Each row below holds a small network's activations on one input, seen along a few directions.
Each table varies a few parts of the input and shows all the possible inputs, shuffled.
Descriptions start from the smaller parts, as in this example, which fits no table here: line(6) and (point or line(9) or (values(3) and ring(8))).
Shared parts are said once, and a part with two or three values counts as separate values.
(in the rows, 128 means zero)

A family of inputs:
row 1: [128 119  61 183 142 146 123  86 183 113 174 142 109  92 142 140]
row 2: [153 136 158 153  59 158 133 132  85  81  74 142 188 151 162 143]
row 3: [122  76 115  37 111   6  40 158 175 147 117  61 151 114   4 219]
row 4: [100 168  85 155 144 132 137 100 182 186 185 144  70  81 126 142]
row 5: [156 129 122  65 186  20 132 101 173 167  78  36 237  83  51 182]
row 6: [ 96  87 141 151 127 146 141 156  84  80 107 155 159 170 170 127]
row 7: [ 78 147 146 101 139 131 149 182  67 140 144 158 127 173 153 125]
row 8: [134 199 152 116  72 133 129 154  77 133  84 154 153 156 149 132]
row 9: [143 115 137 126 162 163 135 104 139 118 142 129  72 115 131  84]
row 10: [203 147 186 133  69 146 122 148  99 106  89 113 139 167 164  88]
row 11: [ 68 139 117 115 135 147 174 118 130 160 163 161  87 101 118 106]
row 12: [169 123  98 160 155 150  98  87 180 161 184 118  67  89 139  92]
row 13: [140 104 170 128 137 142 130 152  76 113 120 120 104 190 161  91]
row 14: [101 102 105 169 153 171 148 115 142  88 133 158 129 110 121 120]
Describe the family of inputs behind these rows.
Answer: values(2) or (values(3) and line(4))

A family of inputs:
row 15: [144 134 150 126 124 141 132 146  75 107 106 134 169 165 171 112]
row 16: [167 130 172 137  95 143 150 119 112 102  79 115 155 140 143 107]
row 17: [153 130 111 150 112 145 110 107 161 148 173 128  80 106 145 107]
row 18: [ 95 138 157 117 126 129 166 156  94 143 128 139 117 160 149 114]
row 19: [ 95 168 141 118 119 134 143 167  91 136 126 159 115 160 142 129]
row 20: [168 106 162 140 101 152 117 135 108  76  83 120 140 156 135 112]
row 21: [168 158 156 138  89 149 127 130 109  97  75 133 152 139 137 121]
row 22: [ 83 120 116 130 106 154 137 129 123 134 156 166  98 116 127 124]
row 23: [136 163 145 141 107 138 127 147  80 116  94 145 158 164 168 138]
row 24: [176 131 160 123 105 152 132 130 104  88  88 123 164 140 140  96]
row 25: [136 128 145 140  83 136 121 151  84 114 113 141 159 163 171 133]
row 26: [ 84 100 126 132 145 154 132 130 118 114 145 158  83 132 119 122]
row 27: [ 83 128 127 129 137 150 167 113 122 143 139 150  98 112 130 117]
row 28: [154 165 111 153 137 148 114 100 159 153 153 132  77 108 138 111]
row 29: [ 96 115 149 121 132 135 132 172  89 114 134 146 103 176 138 118]
row 30: [155 112 119 151 148 147 103 109 156 131 159 120  66 122 139 106]
row 31: [ 96 133 140 117  95 133 137 172  94 134 145 155 117 159 146 124]
row 32: [138 107 106  52 163  30  86 127 173 165 117  65 191  83  36 173]
row 33: [132 138 104  66 146  28  90 125 176 164 106  67 172  91  31 208]
row 34: [116 151  86 173 150 151 138 102 162 127 148 149 118 100 138 137]
row 35: [128 121  88 156 167 152 144 104 156 121 161 143 132  98 141 110]
row 36: [130  89 108  66 157  24  75 127 177 146 108  58 161 108  35 195]
row 37: [136 110 153 143 121 141 115 151  80  94 101 130 145 181 164 129]
row 38: [164 137 113 138 155 149 119 102 152 148 164 124  88 105 142  88]
row 39: [119  98  97 172 161 149 127 109 159 105 154 138 106 117 137 128]
row 40: [ 92 127 118 115 149 156 150 124 115 126 150 160 106 111 126 104]
row 41: [104 140 145 103 136 136 147 167  86 127 140 150 127 158 145 101]
row 42: [135 134 161 140 114 133 151 135  83 123  96 125 160 165 174 123]
row 43: [131 106 105  60 121  24  84 128 181 161 124  67 176  94  42 203]
row 44: [155 137 124 153 144 143 137  91 159 161 157 115  79 107 142  98]
row 45: [118 118  89 170 124 146 132 108 163 122 167 145 120 100 144 130]
row 46: [167 125 155 138  65 147 122 134 112  93  95 131 154 139 142 117]
row 47: [ 81 156 115 131 132 157 141 123 121 137 138 169  96 115 122 130]
row 48: [128 106 126  67 158  27 111 119 180 174 108  49 178  91  40 194]
row 49: [118 122 101 172 156 145 162  92 164 134 151 131 121  99 143 121]
The inputs of row 45 and row 34 match in every part but one. If row 22 is changed in the same way as row 45 into row 34, which row does it become?
Answer: row 47
Describe the family of inputs behind these rows.
Answer: values(5) and (point or line(6))
Change only the values(5) part in row 28. List by row number the other rows that result.
Answer: row 17, row 30, row 38, row 44
Change only the values(5) part in row 43. List by row number the other rows that result.
Answer: row 32, row 33, row 36, row 48

A family of inputs:
row 50: [ 54 113 127 118 131 142 150 162  95 115 140 170 124 145 126 134]
row 51: [118 139  96 159 156 143 154  97 154 144 154 137 128  96 142 125]
row 52: [124 138 104 162 123 145 128 104 158 143 156 140  96 108 139 131]
row 53: [186 114 133 159 103 134 111 104 154  98 103 104 146 118 131 131]
row 54: [102 111  98 145 173 144 149 100 156 132 159 140 111  94 123 120]
row 55: [119 140 116  49 131  44 106 123 175 178 117  82 152  77  27 180]
row 56: [ 99 138 134 125 108 135 136 157  83 100 103 159 164 155 142 145]
row 57: [148 135 103 157 152 141 134  96 151 117 128 125 148 101 136 123]
row 58: [108  93 108  62 167  14  84 149 159 163 126  64 172 123  50 205]
row 59: [171 140 138 126 117 139 100 134 125 130 135 123 106 139 141 104]
row 60: [108 111 102 146 143 147 125 107 158 128 160 142  79 104 119 126]
row 61: [165 129 178 117 104 126 129 138  93 113  79 107 154 161 143 115]
row 62: [175 113 123 154 135 132 135  95 155  99  99 104 176 108 134 121]
row 63: [157 133 111 160 120 143 105 105 156 115 127 127 118 113 130 131]
row 64: [ 92 126 145 112 146 140 147 149 101 137 141 146  88 150 128 106]
row 65: [128 119 154 124  91 128 139 150  86  87  80 131 190 159 139 143]
row 66: [106 155 149 123 127 137 151 148  96 150 135 143 103 153 153 112]
row 67: [193 118 159 126  97 129 104 127 121 119 107  99 137 141 141 105]
row 68: [140 153 156 118 125 138 129 148  93 125 106 132 124 159 145 114]
row 69: [ 67 140 125 129 111 137 156 160  87 127 132 171 143 149 150 143]
row 70: [119 115 126 117 138 140 121 133 130 141 166 137  70 130 127  98]
row 71: [137 144 131 130 119 138 123 132 129 154 164 134  86 133 151 103]
Describe the family of inputs behind these rows.
Answer: values(2) or (line(4) and line(5))

A family of inputs:
row 72: [ 84 170 130 106 110 111 129 162 103 138 113 163 142 147 104 166]
row 73: [ 93 156  91 166 171 154 124 134 113 132 172 172 102 133 175 123]
row 74: [130  66  76 101 182  61  81 106 231 157 166  76 110  46  25 182]
row 75: [ 83 110  87 165 145 174 107 140 119  97 164 177  82 134 141 117]
row 76: [158 134 152 104 155 114 136 140 104 115  83  98 201 144 125 120]
row 77: [120 143  76  81 155  53  93  77 238 192 147  84 118  37  37 169]
row 78: [202 171 143 162  76 165 109 107 149 130 131 119  94 121 160 108]
row 79: [121 120 109 186 140 151 159  96 138 131 150 143 153 115 187 127]
row 80: [155  94 132 165 151 179 139  90 141  74 102 132 110 118 129  82]
row 81: [104  84 131 124  99 103 137 146 118  83 101 122 177 140 118 165]
row 82: [187  98 158 101  85 100  72 144 109  96  92  95 146 163 124 135]
row 83: [111  71 107 183 114 173 140 101 146  97 142 154 132 115 151 125]
row 84: [162 162 131 152 129 178 167  82 136 115  97 140 118  92 136  95]
row 85: [ 75  89 168  74 127 115 131 162  82 132 131 125  99 161 106 131]
row 86: [153 159 160  97 112 126 135 135 110 117  73 119 189 119  98 123]
row 87: [138 116  62  99 204  41 100  78 212 192 179  55 133  73  52 177]
row 88: [ 90 180  89 149 124 174 131 127 116 134 160 185  90 112 145 130]
row 89: [ 81 108 127 103 130 113 113 169 101  95 118 151 132 164 111 170]
row 90: [150  99 160  92 132 125 119 133 108  71  81 110 180 137 103 124]
row 91: [195 102 141 175  99 164  84 115 152  95 134 112  87 149 149  93]
row 92: [105 149 135 128  78 100 153 140 118 124  97 129 186 123 114 163]
row 93: [117 147 109 170  93 169 164  90 143 132 137 159 140  92 157 132]
row 94: [195 129 150 110 105  90  88 149 104 137  94  84 166 166 149 134]
row 95: [111 121 125 133 121  93 152 149 115 122 104 107 199 148 143 160]
row 96: [ 82 125 161  83 149 102 146 168  85 171 128 116 116 164 131 123]
row 97: [ 98 163 127 112 115 169 169 133 125 161 174 167  54 119 144  84]
row 98: [ 79 151 169  78 108 111 148 158  87 174 122 136 106 141 102 128]
row 99: [ 93  91 131 133 138 166 146 141 120 129 185 163  50 140 134  73]
row 100: [ 88 143 120 112 154 103 127 172  99 135 121 143 153 171 132 164]
row 101: [167 139 134 169 177 159 163  87 131 114 111 123 131 117 164  89]
row 102: [101 136 131 133 162 145 163 139 117 161 188 154  66 138 171  76]
row 103: [205 145 143 177 123 148 104 113 143 130 142 103 106 144 186 102]
row 104: [190 154 158 104  63  95  90 142 108 139  85 109 156 141 122 136]
The inputs of row 75 and row 73 match in every part but one. If row 90 is changed in the same way as row 75 into row 73, which row does it become?
Answer: row 76
Describe the family of inputs behind these rows.
Answer: values(3) and (point or (values(2) and line(5)))
Change only the line(5) part in row 82. List by row number the other rows that result.
Answer: row 81, row 85, row 89, row 90
Change only the values(2) part in row 78. List by row number the other rows that result.
Answer: row 104
